A small network was shown many inputs. Here are its activations along a few directions, one row for each input.
In each table, some parts of the input vary, and every possible input appears once, in random order.
Descriptions start from the smaller parts, as in this example, which fits no table here: ring(8) and (point or line(11) or (values(2) and line(6))).
Shared parts are said once, and a part with two or three values counts as separate values.
In the rows, 128 means zero.

Other details of the inputs vary at random and push rows far along two fixed directions, the same in every table; ignore that.

Table:
x1: [120 121  98 156 123  83  96 109 147 116 156 107 116]
x2: [157  94 124  99 133 154 130 131 118 128 134 145 147]
x3: [105 113 136  60 142 162 186 163  97 103 152 178 114]
x4: [140 118  95 110 136  96 116 107 130 128 142 140 105]
x5: [106 116 139  81 156 179 146 157  78 147 124 160 152]
x6: [133 138 180 140 108 202 128 142 124 131  93 113 189]
x7: [127 103  99  95 147 110 136 128 145 133 170 137  96]
x8: [ 85 156 117 126 136  70 112 128 133 130 143 144  76]
x9: [129 153 151 162 120 158 106 136 100 168  96 106 173]
x10: [ 84 139 125 122 125  89 135 124 124 120 141 142  79]
x11: [130  86 100  91 136 131 143 151 125 109 155 146 101]
x12: [168 125 143 155 111 143 108 112 145 139  99  96 190]
x13: [ 95  98 133  54 131 177 168 164 103 106 162 169 104]
x14: [116 176 156 201 110  97 104 108 141 150  82 106 135]
x15: [133 155 172 149 106 166 114 143 136 139 101 110 176]
x16: [170 109 167 146 144 174 152 125 131 141  75 116 185]
x17: [ 91 148 124 108 139  92 127 141 132 131 148 158  86]
x18: [110 126 137  94 136 176 121 152  91 141 137 123 155]
x19: [127 133  80 137 125  41  96 103 153 134 162 116  80]
x20: [152 129 139 203 125 125 111 109 139 141  74 109 184]
x21: [128 128 176 129 102 198 140 142 118 120 102 115 179]
x22: [171 146 142 193 120 132 123 110 142 133  71  89 163]
x23: [116 138 134 110 117 137 155 149 113 114 150 140 114]
x24: [102 173 118 156 102  56 111 113 137 114 165  96  81]
x25: [137  93 117 103 158 149 139 124 109 119 137 162 135]
x26: [123 128 142  83 125 181 178 156 102 109 131 162 136]
x27: [154 156 120 195 120  87 105  88 165 160  96  88 138]
x28: [124 130  87 139 138  31  98  90 139 133 151 127  75]
x29: [136 181 159 184 104 134 109 126 143 155  77 115 159]
x30: [104 136 130 110 114 122 145 140 118 114 155 136  94]
x31: [138 105 119 110 155 125 151 134 125 111 127 136 115]
x32: [171 110 150 137 132 167 139 125 129 146  73 131 203]
x33: [132 160 161 153 115 164 122 136 129 144  77 129 166]
x34: [143  78 125  83 131 178 148 155 120 103 140 136 147]
x35: [101 109 137  55 126 170 164 158 106  94 172 150 112]
x36: [132  85 108  91 148 174 152 144 118 111 135 165 147]
x37: [138  92 116  95 144 159 126 126 115 110 162 143 137]
x38: [129 168 152 173  97 128 133 118 128 133  92 110 140]
x39: [128 107 109 105 156 106 142 120 142 138 143 140 110]
x40: [ 91 171 118 149 113  61  83 116 148 127 155 103  82]
x41: [132 103  99 114 144 120 118 120 121 119 165 146 105]
x42: [153 123 133 180 123 113 121 121 138 134  79 108 151]
x43: [132 137 111 155 129  58 102  94 158 126 158  83  87]
x44: [ 88 156 112 135 112  79 123 113 132 122 143 129  69]
x45: [124 130  82 142 141  72 103  93 132 124 157 135  82]
x46: [ 89 152 110 117 126  79 106 136 136 127 164 137  69]
x47: [164 107 151 129 128 182 136 127 143 141 111 107 189]
x48: [133 124 105 122 145  92 132 108 145 126 144 120  87]
x49: [158 156 121 223 101  81  95  98 155 143  72  80 141]
x50: [147  98 122 101 144 153 151 146 124 108 139 134 123]
x51: [ 87 150 117 124 124  65 137 121 124 116 154 137  64]
x52: [104 131 121  88 147 162 134 147  87 148 135 149 130]
x53: [138  89 120  74 147 157 152 146 122  94 161 132 121]
x54: [123 175 152 199  98 109  97 115 144 148  97  95 135]
x55: [177 117 145 136 123 181 136 124 133 145  72 127 205]
x56: [140  85 124  75 154 157 158 143 127 117 157 143 114]
x57: [156  99 138 151 126 181 131 139 127 129 103 130 189]
x58: [ 94 114 125  54 143 172 161 156 110 112 153 179 101]
x59: [174 132 148 175 105 133  93 100 139 142  95  89 185]
x60: [ 91 171 107 143 118  49  95 126 149 137 165 125  60]
Each input here is: line(4) and (point or line(6) or ring(8)).
Question: Changing only the line(4) part turns x4 into x28. The same change can be made to x26. Which row results?
Answer: x3
Question: Changing only the line(4) part turns x38 into x30. The same change can be made to x48. Which row results?
Answer: x56
Question: Start at x47 and move only the line(4) part, one step at a time. The first step leads to x7. Which rows follow, in order?
Answer: x27, x39
Question: Change only the line(6) part in x3. List by row number the other rows that result.
Answer: x8, x10, x14, x17, x51
Question: Change only the line(4) part in x17. List by row number the other rows that result.
Answer: x15, x29, x60
Question: Start at x15 and move only the line(6) part, one step at a time. The first step leads to x40. Which rows follow, in order?
Answer: x6, x21, x35, x24
Question: Change only the ring(8) part in x53. List by row number the other rows that result.
Answer: x1, x12, x34, x37, x43, x47, x59

Table:
x61: [128 112  86 124 143  62 123  99 134 114 172 113  73]
x62: [141 116 170 123 128 200 151 148 118 125  81 139 183]
x63: [131 109 142  83 143 211 156 155  96 139 109 168 165]
x64: [ 98 133 114 139 128  87 120 127 136 128 142 128  94]
x65: [110 139 124 115 110 113 112 130 124 120 157 125 116]
x66: [109 140 120 142 127  87 126 118 142 117 141 140  88]
x67: [117  98 121  50 154 169 181 158 108 112 146 196 110]
x68: [143  66 103  35 171 179 161 152 120 121 150 184 136]
x69: [ 97 139  93 110 148  73 119 133 119 134 162 147  66]
x70: [ 86 144  96 130 133  73 101 113 130 127 166 132  67]
x71: [179  84 148 127 121 205 148 137 113 112 100 121 196]
x72: [152  78 123  67 154 170 148 139 134 123 149 144 142]
x73: [124 145 133 146 104 141 111 128 126 129 128 111 135]
x74: [173 131 127 195 127 119 116  99 130 147  73 103 174]
x75: [127 166 142 205 115  92  88 113 138 148  99  93 134]
x76: [118 113 140  78 139 189 152 146 108 124 143 145 138]
x77: [173 119 145 195 124 144 117 105 131 135  74  99 191]
x78: [149 121 114 161 134  98  98 105 158 140 119 111 138]
x79: [102 146 108 120 130  64 133 113 145 113 170 130  56]
x80: [142 143 150 151 122 145 134 128 125 145  74 128 156]
x81: [134 143 153 157 115 139 134 128 134 140 102 100 153]
x82: [132 166 154 174 106 110 102 106 133 149 107  92 155]
x83: [169 121 130 163 113 129 103 114 157 134 113  96 164]
x84: [ 96 142  93 109 127  72 111 137 128 111 190 122  60]
x85: [148 152 158 189 112 145 126 125 130 162  58 111 183]
x86: [117 102 131  74 127 178 162 166 116 107 151 149 134]
x87: [121 137 131 126 110 120 127 132 135 111 132 117 113]
x88: [102 158 104 137 126  59 101 109 126 144 143 134  90]
x89: [ 96 145 104 117 139  67 116 125 130 125 178 116  61]
x90: [100  88 130  32 153 185 159 164  95 108 166 188 132]
x91: [135 147 155 150 115 132 131 121 136 133  99 103 140]
x92: [146 152 153 170  97 139 129 125 143 119 103 111 153]
Question: Changing only one part turns x92 into x66. The same change can be made to x65. Which row results?
Answer: x90
Question: Describe the family of inputs behind these rows.
Answer: line(4) and (values(2) or line(6))
Question: List by row number the other rows that have the line(4) part in common with x89.
Answer: x61, x72, x76, x79, x81, x82, x91
Question: Change only the line(6) part in x67. List by row number the other rows that result.
Answer: x63, x69, x80, x85, x88

Table:
x93: [116 104 148  87 124 184 159 152 105  97 140 148 142]
x94: [160 104 148  99 129 191 149 138 135 131 109 130 176]
x95: [118 171 123 177 123  78 111 101 128 152 113 116 109]
x96: [ 71 115  75  62 154  82 139 149 119 101 201 173  26]
x97: [153 175 154 206  93 122 114 107 133 150  80  81 164]
x98: [130 169 136 211 112  93 105 107 131 153  92  89 134]
x99: [111 107  89  93 138  89 127 126 139  94 192 139  63]
x100: [138 152 145 150 104 144 128 133 131 127 105 119 142]
x101: [112  83  97  63 157 130 149 154 126 112 170 170  96]
x102: [115 144 129 126 132 128 131 132 121 131 119 153 116]
x103: [124 121  99  96 140  85 126 122 133 121 167 124  84]
x104: [116  95 141  82 141 195 168 162  93 112 118 168 150]
x105: [ 87 148 107 118 122  64 109 115 151 115 185 112  56]
x106: [142 141 103 155 120  76 115 101 140 132 139 103 104]
x107: [154 140 131 165 107 108 112 116 152 136 108 105 149]
x108: [162 117 140 165 133 161 134 124 122 144  86 114 175]
x109: [146 102 143 117 123 163 138 140 137 114 133 129 159]
x110: [ 90 125 106  96 138 102 133 148 127 120 163 154  82]
x111: [132 173 156 199 100  95  98 108 142 140 108  70 138]
x112: [120 171 143 195  93  80  95 111 156 131 123  86 123]
x113: [129 102 124  93 136 140 134 129 142 113 160 127 119]
x114: [109 108 132  76 144 166 161 148  96 117 128 179 130]
x115: [145 161 163 167 100 148 119 121 145 148  86  95 169]
x116: [165 113 153 136 136 192 143 135 121 138  76 148 189]
x117: [145  95 127 110 145 175 147 148 121 121 114 151 149]
x118: [133  80 112  57 141 165 165 146 108  99 151 164 126]
x119: [ 98 127 105  90 123 101 141 133 115 104 164 147  80]
x120: [139 150 154 141 113 142 129 133 124 139 106 104 151]
x121: [ 99 161 106 156 109  86  59 113 118 148 158 103 113]
x122: [146 133 131 171 135 110 110 116 135 147 100  99 145]
x123: [126 108 110 109 145 116 137 119 117 122 129 158 118]
x124: [141 133 115 152 139 101 122 104 128 144 117 127 125]
x125: [149  95 138 129 137 176 146 138 113 124  94 140 172]
x126: [112 130  79 129 130  77  67 107 125 136 179 114 104]
x127: [161 100 149 124 129 190 151 133 119 119 118 120 176]
x128: [117 178 137 183 117  78  96  98 150 160 100 107 120]
x129: [122  75 118  37 158 162 160 154 113  98 185 154 108]
x130: [146 160 162 174  93 142 120 130 142 142  86 104 172]
x131: [122 116 108  96 157 103 130 123 122 134 146 147 102]
x132: [141 104 135  98 145 164 146 141 126 134 115 164 158]
x133: [118 112 146  92 141 185 151 156 119 132 119 148 146]
x134: [128 113 160  75 150 203 164 159  96 136 108 164 167]
x135: [155 130 146 174 126 143 114 117 147 152  81 101 172]
x136: [130 109 152  94 128 197 163 152 106 111 138 138 152]
x137: [119 175 138 186 110  80 100 110 145 153 100 117 128]
x138: [115 134  99 121 146  70 111 103 149 141 148 135  85]
x139: [129 157 149 178 100 124 112 122 141 121 115  99 133]
x140: [ 79 145  90 114 146  45 113 126 127 127 176 126  42]
x141: [107 125  87 138 124  43 107  99 142 101 178 113  61]
x142: [180 114 160 141 115 205 145 139 127 128  76 124 203]
Question: Describe the family of inputs behind these rows.
Answer: values(2) and (point or (line(4) and ring(6)))
Question: Changing only the values(2) part turns x115 into x94. The same change can be made to x95. Which row results?
Answer: x124
Question: Changing only the values(2) part turns x127 into x136. The same change can be made to x122. Which row results?
Answer: x140
Question: Start at x128 and move only the ring(6) part, one step at a time. The first step leads to x137. Which rows follow, in order?
Answer: x102, x114, x95, x134
Question: Change only the line(4) part in x123. List by row number the other rows that result.
Answer: x118, x125, x141
Question: Change only the values(2) part in x107. List by row number the other rows that result.
Answer: x130
